Here are a small network's activations along a few directions, averaged over the inputs that share one value of a field.
Values that are neighbours, or in one group, have similar rows; names and order tell nothing.
In the rows, zero is written as 500.
Strong random noise was added to every row along 14 fixed directions; ignore it. To show where, here is one row again and again, with new noise each time:
[358 670 606 443 316 344 713 555 301 618 415 416 559 625 461 546 454 169
 695 622 579 382 262 789 344 737]
[435 655 656 400 534 473 456 608 504 389 595 600 582 546 533 580 530 487
 397 546 513 594 436 477 533 618]
[372 611 401 677 476 366 589 466 526 429 447 523 402 351 545 500 613 648
 459 335 566 467 447 653 525 503]
[444 593 580 523 335 438 378 486 499 469 541 583 528 589 442 440 632 359
 521 485 552 605 483 511 264 681]
[892 373 422 724 435 809 608  96 363 538 179 359 397 477 565 458 471 347
 456 371 654 386 566 459 534 537]
[592 491 429 401 511 838 524 569 335 229 639 501 708 522 704 410 399 485
 461 518 733 342 418 568 378 547]
[296 660 582 587 550 583 567 577 417 351 518 556 441 434 479 569 288 387
 254 488 434 458 479 509 558 495]
[645 324 662 380 414 552 555 580 462 558 303 439 628 678 560 513 459 252
 711 614 281 466 346 428 474 630]
[395 432 536 681 568 587 453 511 383 530 254 356 162 446 571 486 522 597
 425 496 495 568 459 449 309 483]
[520 590 397 474 444 467 676 435 453 460 564 500 537 412 505 543 414 332
 538 556 546 303 411 659 560 555]
[750 333 485 338 410 733 410 363 391 696 535 338 498 606 386 461 446 399
 727 525 600 485 514 431 249 478]
[301 461 347 542 490 383 487 570 505 539 574 484 677 406 465 360 410 701
 565 401 390 393 661 688 598 217]
[599 576 471 265 406 318 575 446 641 311 640 630 531 608 470 564 670 218
 556 622 525 611 305 520 361 811]
[475 552 553 528 299 270 368 489 393 539 588 729 661 497 531 437 577 386
 540 301 525 559 499 585 358 754]
[300 261 207 463 676 473 569 567 398 296 418 280 276 443 589 302 465 683
 465 649 537 481 508 620 326 393]
[683 560 406 528 592 821 623 437 487 644 536 426 358 274 634 731 323 607
 555 405 503 294 352 535 504 174]


Values of T:
t2: [490 543 459 307 661 450 656 594 569 488 450 446 435 683 576 577 542 520
 520 705 539 656 362 573 405 416]
t5: [360 470 620 261 640 597 429 765 403 710 708 314 520 492 387 532 376 829
 630 604 608 379 504 479 545 330]
t9: [529 489 325 548 342 468 751 363 517 545 443 585 496 502 523 497 336 208
 580 376 443 400 359 699 299 470]
t10: [522 441 594 557 590 754 468 686 421 427 499 394 420 408 632 516 448 560
 521 817 531 307 425 326 578 510]
t8: [461 394 519 521 428 305 407 602 370 663 610 598 516 360 518 529 402 510
 630 328 396 450 470 500 492 605]
t1: [379 811 565 626 433 432 696 535 612 512 478 571 667 481 530 596 530 548
 496 425 477 446 366 696 662 413]
t7: [655 412 419 537 483 700 481 442 582 502 454 455 376 514 514 534 512 334
 572 605 407 471 452 342 411 465]
t15: [357 486 655 696 403 496 556 680 446 546 421 596 693 451 536 452 240 278
 484 576 232 248 548 455 720 479]
t13: [359 598 418 537 491 319 499 439 513 437 635 582 482 392 355 480 471 527
 361 381 524 534 584 562 602 531]
t12: [465 811 611 444 492 332 531 442 623 642 581 590 481 590 376 725 512 156
 406 775 401 529 551 516 604 499]
t6: [406 360 419 549 460 194 520 511 475 561 430 597 366 379 505 501 540 564
 523 181 389 562 432 545 414 629]
t14: [538 449 556 631 407 443 360 504 671 522 538 537 437 442 392 455 659 502
 530 583 491 400 599 306 598 608]
t3: [626 672 576 698 508 680 586 357 526 687 360 442 285 469 479 680 476 386
 491 601 504 463 461 436 542 411]
t4: [529 412 364 375 508 312 315 494 794 398 747 707 328 456 431 567 721 616
 512 246 452 791 447 353 247 535]
t11: [341 680 662 769 551 712 351 600 448 632 466 607 345 437 556 588 402 554
 276 351 502 544 583 412 416 319]
A value of T combines one of 5 hidden first parts with one of 3 second parts; all combinations occur once.
t4 and t6 share the first part; t4 and t8 share the second. Which value has the first part of t8 and the second part of t6?
> t13
t3 and t10 share the first part; t3 and t11 share the second. Which value has the first part of t11 and the second part of t10?
> t14

Values of B:
b6: [429 556 457 712 404 316 550 535 584 642 400 572 490 377 602 467 593 513
 626 564 431 391 448 632 526 467]
b7: [422 639 348 684 334 694 872 422 534 175 363 437 620 715 477 383 617 465
 521  52 832 467 318 771 300 544]
b4: [376 343 651 811 504 489 397 594 476 911  79 347 196 457 508 544 538 633
 621 566 266 473 552 359 527 332]
b1: [483 347 434 237 524 449 750 522 339 438 377 218 462 639 410 438 442 364
 685 694 552 357 318 660 526 638]
b5: [335 476 612 476 355 515 472 734 542 442 542 494 679 548 416 506 315 232
 690 643 187 393 415 508 439 479]
b3: [527 459 741 618 370 794 348 752 530 309 416 401 925 686 675 226 709 638
 674 743 566 392 541 391 532 530]
b2: [673 355 329 536 454 275 626 262 646 489 501 601 500 264 373 542 462 365
 429 396 267 277 622 424 975 587]
b9: [556 451 747 361 588 614 425 504 627 388 434 275 539 732 252 425 608 458
 420 775 582 553 681 234 775 659]
b8: [387 484 389 673 385 289 533 394 478 939 443 473 155 262 301 591 265 270
 671 596  59 358 511 514 386 358]
B is arranged as a ring.
Which values are neighbours of b8? Give them in the order they are listed.
> b5, b3
Which values are neighbours of b9? Give them in the order they are listed.
> b7, b2
